These are the activations of a small neural network, seen along a few directions. Each row is one input.
In each table, some parts of the input vary, and every possible input appears once, in random order.
Descriptions start from the smaller parts, as in this example, which fits no table here: ring(5) and (point or ring(9) or (values(3) and line(4))).
Shared parts are said once, and a part with two or three values counts as separate values.
(in the rows, 128 means zero)

Rows:
R1: [145  65 156 121 162 105 145 126 128 113 106 161 147 149 140 197 144 199
 122]
R2: [109 180 119 136 108 164 146 134 111 110 138  69 118 121 105  97 111 101
 106]
R3: [177  88 113 119 147 117  84  85 148 206 113 169 123 131 139 189 131 163
 110]
R4: [137  70 100 160 136 109 111 132 126  99 113 181 142 133 146 170 191 157
 165]
R5: [ 99 177 129 122 114 133 119 154 107 100 149  78 114 122 100  70 112  93
 126]
R6: [147 134 148 102 110 122 115 125 139 117 187 147  83 132 168 115 161 151
 172]
R7: [147 134 143 108 107 137 128 111 141 126 171 138  81 130 185 139 161 153
 158]
R8: [ 78 130  92 154 141  91 139 169 114  80  61 144 187 126 104 102 109 110
 122]
R9: [151  61 122 142 162 127 119 136 122 112 115 156 142 156 143 200 181 179
 124]
R10: [124 180 122 138 120 171 164 121 108 112 127  65 120 103 119 114 103  84
 106]
R11: [ 99 175 124 128 112 147 135 140 110 109 134  68 109 121 118  96 111  93
 112]
R12: [108 183 141 130 115 130 134 157 117 107 157  79 131 118  95  71 120  81
 133]
R13: [125  86 157 128 141  82 154 120 138  99 101 205 158 151 145 162 138 192
 135]
R14: [173 138 142 119 119 163 154  96 142 129 163 136  91 113 189 154 153 144
 152]
R15: [113 118 103 140 133 107 119 136 133 197  79 121 146 125  73 125  63  89
  97]
R16: [160 137 146 123 120 159 146  94 139 130 166 138  87 122 187 143 160 153
 149]
R17: [ 91 107  78 167 136 121 113 167 103  91  64 107 178 125  96 112 146 101
 128]
R18: [ 92 164 130 121 108 145 128 146 107 104 150  78 112 109 106  75 115  94
 113]
R19: [129 184 126 131 115 179 166 116  95 115 121  72 129 110 116 116 106  80
 107]
R20: [164  85 131 130 134 104 103 107 153 205 120 198 119 129 136 176 109 146
 136]
R21: [160  83 140 130 123  92  81 109 176 186 127 207 122 145 123 158 109 134
 148]
R22: [156 141 159 111 111 119 129 129 149 123 195 150 101 129 163 116 169 140
 178]
R23: [140 122 148 101 104 134 123 118 139 121 187 148  82 119 173 119 164 155
 159]
R24: [132 130 150 102 118 145 126 111 144 120 183 149  76 116 168 122 168 156
 162]
R25: [111 179 127 142 120 167 154 121 106 112 131  69 117 111 118 103 110  92
 102]
R26: [153  81 118 116 156 111  89  91 153 206 134 183 146 136 144 179 106 166
 124]
R27: [163 132 161 107 111 110 129 131 146 118 199 154  98 136 164  98 168 133
 180]
R28: [101 102 137 129 159 118 147 158 101 105  57  88 183 140  88 140  97 143
  82]
R29: [101 117  92 126 155 119 101 119 133 198  93 106 176 134  80 129  61 108
  83]
R30: [115 172 142 126 116 121 134 161 114 102 161  83 128 125  98  51 118  74
 135]
R31: [122  93 117 142 133  83 134 136 141  88 109 218 157 136 156 161 159 164
 156]
R32: [107 100 100 152 159 139 121 169 101 102  66  81 178 146  91 144 135 122
  84]
R33: [159 137 137 117 106 154 140 107 144 127 174 139  87 131 175 139 160 162
 153]
R34: [109 118 111 139 125  97  93 139 156 175  86 131 151 142  60 103  61  78
 109]
R35: [ 80 122 136 138 142  93 157 152 108  91  51 133 189 140  92 105  90 137
  99]
R36: [ 85 172 132 122 120 156 130 139 111 102 146  79 107 105 101  79 118  97
 115]
R37: [124 125  88 131 147 123  97 112 129 197  72  92 152 127  73 140  88 102
  68]
R38: [178 143 144 113 118 170 157  92 130 131 156 143  97 122 186 154 156 141
 153]
Describe the family of inputs behind these rows. -> values(2) and (line(4) or ring(5) or line(10))
Changing only the values(2) part turns R22 into R12. The same change can be made to R26. Which row results? -> R29
Change only the values(2) part in R37. List by row number the other rows that result. -> R3
Change only the ring(5) part in R4. List by row number the other rows that result. -> R1, R9, R13, R31

Rows:
R39: [121 103 101 139 153 129 139  98 129 170  59 146 166 128 116 181  87 150
  84]
R40: [ 65 157 111 141 124 135 148 178  88  53  97  62 151 118 100  68 132  97
 116]
R41: [182 102 146 123 118 124 127  98 164 133 179 212  93 128 204 163 186 169
 191]
R42: [ 65 188 108 128 108 125 118 165 112 131 109  48 138 111  59  29  62  43
 101]
R43: [110  83 131 139 159  83 145 136 125 127  33 166 196 150 102 165  81 157
  93]
R44: [170  77 167  98 133 119 109  98 163 150 194 198  80 143 188 181 172 202
 168]
R45: [114 171 141 123 137 167 174 142  89  78 135  52 141 120 125 106 131 116
 105]
R46: [103  66 108 155 161  71 112 167 128 135  33 147 206 157  57 145  92 126
  92]
R47: [122  98  72 146 158 134  90 112 123 187  71 119 165 125  95 167  96 115
  79]
R48: [185 101 148 108 121 114 123  99 159 141 177 202  88 131 201 172 182 183
 180]
R49: [117 168 124 145 122 189 170 133  87  78 115  54 115 109 125 127 139 103
 102]
R50: [183  94 155 111 119 110 118  92 160 145 180 204  87 137 199 171 185 187
 177]
R51: [117 197 120 133 107 181 141 119 110 157 126  39 101 101  86  89  72  51
  88]
R52: [ 93 164 111 142 126 159 146 160  91  64 110  46 140 128 107  97 142 104
 103]
R53: [ 54 168 118 154 125 118 154 184  87  35 102  87 170 119  78  62 120  86
 118]
R54: [181  93 156 105 121 116 116  97 158 147 182 205  84 141 196 168 181 194
 172]
R55: [183 101 140 127 110 125 130 103 159 129 184 213  93 132 207 169 183 166
 198]
R56: [185 103 146 113 113 123 123  93 159 133 175 209  91 133 202 164 187 174
 190]
R57: [176  81 164 103 127 118 109  96 161 149 189 198  83 138 189 175 175 202
 171]
R58: [114 199 137 113 121 160 145 129 111 155 145  37 126 113  85  70  65  65
  90]
R59: [ 93 195 109 130 111 149 118 148 114 141 121  32 127 120  67  59  73  51
  89]
R60: [109  78  81 158 165  96  78 157 120 172  55 120 193 142  53 147  99 102
  92]
R61: [176  86 163  97 124 118 114 100 160 148 187 202  86 137 192 175 178 197
 171]
R62: [ 54 201 116 141 108 108 124 170 114 114 113  73 154 112  37  23  49  31
 103]
Describe the family of inputs behind these rows. -> ring(5) or line(9) or (values(2) and line(5))
Change only the line(5) part in R52. List by row number the other rows that result. -> R40, R45, R49, R53

Rows:
R63: [ 49 123 132 125 140  79 121 175 103  76  98 119 175 136  79  73 114 135
 114]
R64: [153  98 156 107 131  86  79 106 178 199 166 185 108 149 120 150  99 148
 134]
R65: [116 108 118 150 147 151 135 155  99 104  63  65 159 142  79 142 118 108
  80]
R66: [141  85 103 151 120  83  90 146 149 105 126 205 136 149 152 134 190 149
 182]
R67: [163 119 119 110 118 166  89 104 148 156 207 125  67 111 180 128 192 139
 173]
R68: [172  94 142 114 150 142 115  85 142 203 134 147 110 137 132 206 117 172
  98]
R69: [159  79  88 157 137 130 123 121 122 104  99 160 137 134 167 197 201 169
 142]
R70: [ 83 155  92 145 113 103 101 130 138 175  82 129 135 102  69  84  52  63
 106]
R71: [114 169 141 139 107 158 145 171 102  83 145  39 102 127  99  87 133  81
 128]
R72: [167  65  93 129 151 145  84 108 131 182 131 144 118 125 158 204 172 163
 130]
R73: [ 97 111 132 146 128  92 111 183 119 109  92 110 149 136  57  87 111  88
 117]
R74: [111 149 105 139 135  91 109 157 126 152 110 115 175 126  65  79  86  61
 121]
R75: [172 147 167  93 109 157 121  81 150 174 212 130  60 122 153 131 136 146
 138]
R76: [ 70 120 117 133 164 134 147 150  89  71  70  72 181 133 100 129 123 156
  74]
R77: [162 173 196  81 104 136 173  93 135 125 177 138  83 121 184 113 113 158
 144]
R78: [139 154 171 122 109 146 178 118 121  55 173 166  97 112 186 131 167 145
 173]
R79: [ 97 203 101 136  90 174 137 112 122 152 137  67  96  95 111  74  82  54
 107]
R80: [155 137 119 134 103 149 125 126 132  76 173 146  82 122 189 130 223 139
 184]
R81: [ 69 176 136 113 124 147 156 171  91  44 154  56 123 123 121  72 137 128
 111]
R82: [150  70 103 121 134  94  51 131 160 179 162 185 116 142 146 143 155 142
 167]
R83: [128 201 116 136 115 160 143 140 108 127 164  49 131 114 109  69 111  55
 125]
R84: [158 112 168 104 148 124 180  92 136 156  98 153 137 139 165 176  99 185
 103]
R85: [122 100 151 140 122  84 152 141 149  87 125 221 154 137 148 134 137 160
 174]
R86: [139  94 139 149 150 132 184 112 118  86  97 179 153 131 167 192 148 176
 135]
R87: [130 147  95 148 154 152 132 130 105 149  80  72 186 127  86 132  95  85
  81]
R88: [139 115 179  90 122  73 152 114 168 155 128 191 138 150 144 121  85 166
 146]
R89: [103 152  76 146 131 165 125 103 116 171  55  86 147 113  89 139  59  86
  69]
Describe the family of inputs behind these rows. -> values(3) and (line(4) or ring(5))
Changing only the values(3) part turns R63 into R76. The same change can be made to R66. Which row results? -> R69
Change only the values(3) part in R86. List by row number the other rows that result. -> R78, R85
Change only the line(4) part in R81. List by row number the other rows that result. -> R71, R79, R83
Change only the values(3) part in R84. List by row number the other rows that result. -> R77, R88
